Each row below holds a small network's activations on one input, seen along a few directions.
Each table varies a few parts of the input and shows all the possible inputs, shuffled.
A made-up example of a description, with smaller parts first: one of 8 places around a ring, together with either a single point or one of 11 places around a ring or (one of 2 separate values, together with one of 6 places along a line).
Shared parts are said once, and a part with two or three values counts as separate values.

Other details of the inputs shift rows strongly along three fixed directions, in all tables alike. That doesn't count.

Table:
r1: [-30 -25   3 -34 -68  26  53  18  29  10   3]
r2: [  57   23 -107   58   29  -55    4  -10   64  -19   -9]
r3: [ 28 -40   1  22 -29   7 101  42  78  -4  27]
r4: [  8  -2  90  11  60  28 -49   1 -77  30   9]
r5: [-51 -23   6 -20 -47   5  40  10  13 -15  18]
r6: [-35  -6  57 -24   5  23 -10   4 -46   8  13]
r7: [-20  54 -74 -51 -51  28 -61 -37   5 -11 -67]
r8: [-14 -33  16 -30 -54  16  72  23  36   4   6]
r9: [-15 -21  18 -37 -82  -4  45  10  19  -2  27]
r10: [ -2   1  88   3  46  22 -56   0 -75  27  -3]
r11: [-12  55 -47 -18  15   2 -94 -44 -54   3 -44]
r12: [ 71  -5  73  67 110  -4  14  26 -30  14  23]
r13: [ 63  13 -64  64  46 -46  -1 -16  43 -14 -16]
r14: [-18  44 -57 -19   2  10 -88 -53 -45  -3 -39]
r15: [ 74  26 -71  72  65 -50  22   4  52 -24 -12]
r16: [-25 -17  61 -11   5  16 -14   4 -43  16  17]
r17: [-51 -27   6 -17 -47  11  41   6  10 -12  20]
r18: [-15  60 -55 -22  13   2 -84 -43 -42   0 -46]
r19: [  44    4 -110   66    7  -48   18  -26   70  -28  -19]
r20: [-14 -50  28 -27 -73  -7  40  28  22 -18  19]
r21: [ -8   9  82 -11  46  25 -58   3 -76  32   5]
r22: [-35 -36   4 -18 -33  -4  43   7  27  -6  35]
r23: [-40 -35  13 -18 -47  -6  32   8  28   2  27]
r24: [ 67  -7  89  22  65  16  23  40 -15  13  -6]
r25: [ 77  -1  42  68  99 -28  39  44  17   5  27]
r26: [-65   6 -13 -55 -52  15  -9 -13   0  -5   9]
r27: [-37  36 -77 -40 -27  -2 -64 -34  -9  -4 -25]
Each input here is: either one of 2 separate values or one of 5 places around a ring or (one of 4 places along a line, together with one of 5 places along a line).
- Which other rows does r26 become when the place on the line of 5 takes its other values? List them by row number. => r2, r23, r25, r27
- Start at r8 and move only the place on the ring of 5, one step at a time. The first step leads to r24. Which rows follow, in order? => r7, r3, r1

Table:
r28: [  7 -20 -54   8 -38   0  52   1  75 -28 -13]
r29: [-31 -33  90  41  63  -4  23  24 -55 -31  17]
r30: [-86 -25  29 -25 -43 -26 -41 -23 -69 -40  11]
r31: [ 14   7  23   1 -16  -9 -21 -15 -20   5  -1]
r32: [ 21   9  40   3  11  -1 -44   0 -51  18  -5]
r33: [ 12 -15 -84  19 -69 -47  42  -5  69 -26   8]
r34: [ 26 -36  35  26 -18 -27  50  26  28   3  35]
r35: [  -3   20 -110   30   20   -8  -12  -42   28  -11  -26]
r36: [-41  -1 -10 -36 -58   5  37  21  24  -1  15]
r37: [-41  26  32   8  59 -22 -46   3 -77 -33  -3]
r38: [ 65   8   1  48  34   3  38  11  21  -5 -10]
r39: [-57   2 -26 -59 -56  13   1   6  13  -4  -4]
r40: [-77 -58  28 -23 -63  10   6  -5   9   8  57]
r41: [  9  -3  39 -11  18  34 -16   7 -26   8 -19]
r42: [-33  -1  66  -7  40  11 -60 -31 -89  34  23]
r43: [ 46 -13  16  32  28 -33  -5  12  13   4   3]
r44: [ 14  14  22   3  32  24 -37  11 -24  17 -42]
r45: [  4 -36  54  -4 -20   8  97  47  31  -4  60]
r46: [ -3  10  62 -31 -11  22 -61 -13 -81  16   0]
r47: [ 34   0  58   0  17   6 -34  -2 -59  14   6]
r48: [  4 -77  71  -1 -31  -9  70  37  28   0  58]
r49: [ 22   1 -14  14 -24 -30   0  -9  12  -6  -1]
r50: [-70 -48  -1 -59 -91  40  45   2  25  -9  -3]
r51: [ 36  15 -66  10  10   5 -10 -14  23 -16 -46]
r52: [-33 -27  21 -35 -52  -1 -15   1  -9   3   6]
r53: [  4 -17  61 -10   2  39  26  19 -32  17  -1]
r54: [ 38 -42  33  26 -10 -24  51  21  15   0  41]
r55: [ 32 -23  40   8  23   0  55  42  31  -6  36]
r56: [ -1  58 -66 -21   3  16 -81 -38 -15  -2 -84]
r57: [ 27 -23  64  16  29  20  36  27  16   8  -3]
r58: [-44 -14  -5 -42 -48   2  27  26  34  -2  11]
r59: [-85  19 -41 -37 -15  34 -35 -59 -41  11 -22]
r60: [54  8 23 23 46 -4 35 31  1  4 19]
r61: [ 29  23 -21   4   6 -25 -58 -24  -8  -4 -27]
r62: [ 43   3  34  18  52 -16  23  35  25   4   9]
r63: [  9   4  -7  33  35 -19 -62 -25 -21  10  13]
r64: [ 43   4 -43  30  -4   2  43  -1  32 -16 -14]
r65: [ 46  -7   9  30  45   6  10  21   9   5 -24]
r66: [ 29  17 -70   3 -13 -27 -48 -32   9 -22 -24]
r67: [ 23  25 -17  42  99 -19   0 -11 -11  14  22]
r68: [ 15  14  24   3  31  23 -35   7 -19  18 -42]
r69: [-18   7  -9 -16 -35  26   2   2  -3   9 -30]
r70: [-26 -10 -37  24  12  14  -2 -14  24   0   3]
r71: [-52   4 -21 -60 -59  18   1  -4  19 -14  -1]
r72: [  5  30 -72  23  50 -21 -15 -24  14  -5   8]
r73: [ 39   4 -46  35   0  -3  44   8  38  -7 -22]
r74: [  4   3 -86  12 -54 -16  60  -8  77 -21 -25]
r75: [-52  16  66 -62 -35  32 -10  11 -42  22   5]
r76: [-33 -12  52   4  23  -2 -47 -22 -57  25  31]
r77: [ 86  47   5  44  83 -14  -7  14  -8   1  -8]
r78: [ 79  29  24  28  99  -6 -24  23 -20  10 -11]
r79: [  2  20 -68  31  40 -22  -9 -10  35  -6  18]
r80: [ -6   4  29 -12 -19  30  17   1  -8   8 -19]
r81: [-109  -12   -6  -56  -53   34   -8   -9    4   10   38]
r82: [ 31  44 -95   2  -6 -21  -3 -19  21 -19 -21]
r83: [ -22   78  -50  -55   -4   12 -104  -40  -34    2  -65]
r84: [ 19  23 -34   1  -1 -12  22  15  20  -2  -3]
r85: [-15  44  83 -44  21  39 -52   2 -79  31  -9]
r86: [ 16 -22 -54  -2 -42 -31  11 -12  37 -23   1]
r87: [-27  18  -3 -44 -40  42 -22 -23 -42   5 -35]
r88: [22 -8 36 13  8 -9 66 44 32  6 32]
r89: [-12  -4   2  46  61  10   3 -12  -7  21   3]
r90: [ 19 -47  46  15 -11 -28  42  25  34   1  33]
r91: [ 30 -46  65  24  12 -18  26  38  11  10  31]
r92: [ -4  23 -79  12   5 -29 -66 -56 -11  -6  -9]
r93: [  4  -1 -88  18 -56 -14  64  -3  79 -21 -23]
r94: [-54 -31  10 -54 -90   8  -5 -14   5 -12  12]
r95: [-21  36 -22  17  62  -8 -35 -18 -23  16   8]
r96: [ 40 -43  86  25   1  -6  49  29  -1   5  50]
r97: [ 32  36 -55  10  28 -25 -13   7  34  -7 -26]
r98: [ 29  28 -19 -16  35   0 -27   0 -11  -4 -18]
r99: [-106  -28   -1  -41  -59   50   -4  -16    3   12   14]
- The inputs of r73 and r32 match in every part but one. If r53 is changed in the same way as r73 into r32, which row does it become? => r54
- Describe the family of inputs behind these rows. => one of 3 separate values, together with either a single point or one of 5 places around a ring or (one of 2 separate values, together with one of 9 places around a ring)
- Which other rows does r64 become when the choice among 2 separate values takes its other values? List them by row number. => r41
- Which other rows does r91 become when the place on the ring of 9 takes its other values? List them by row number. => r43, r48, r52, r61, r66, r86, r90, r94
- Which other rows does r42 become when the place on the ring of 5 takes its other values? List them by row number. => r40, r63, r76, r92
- Which other rows does r60 become when the place on the ring of 9 takes its other values? List them by row number. => r36, r45, r75, r77, r82, r84, r85, r88
- Which other rows does r59 become when the choice among 3 separate values takes its other values? List them by row number. => r42, r67
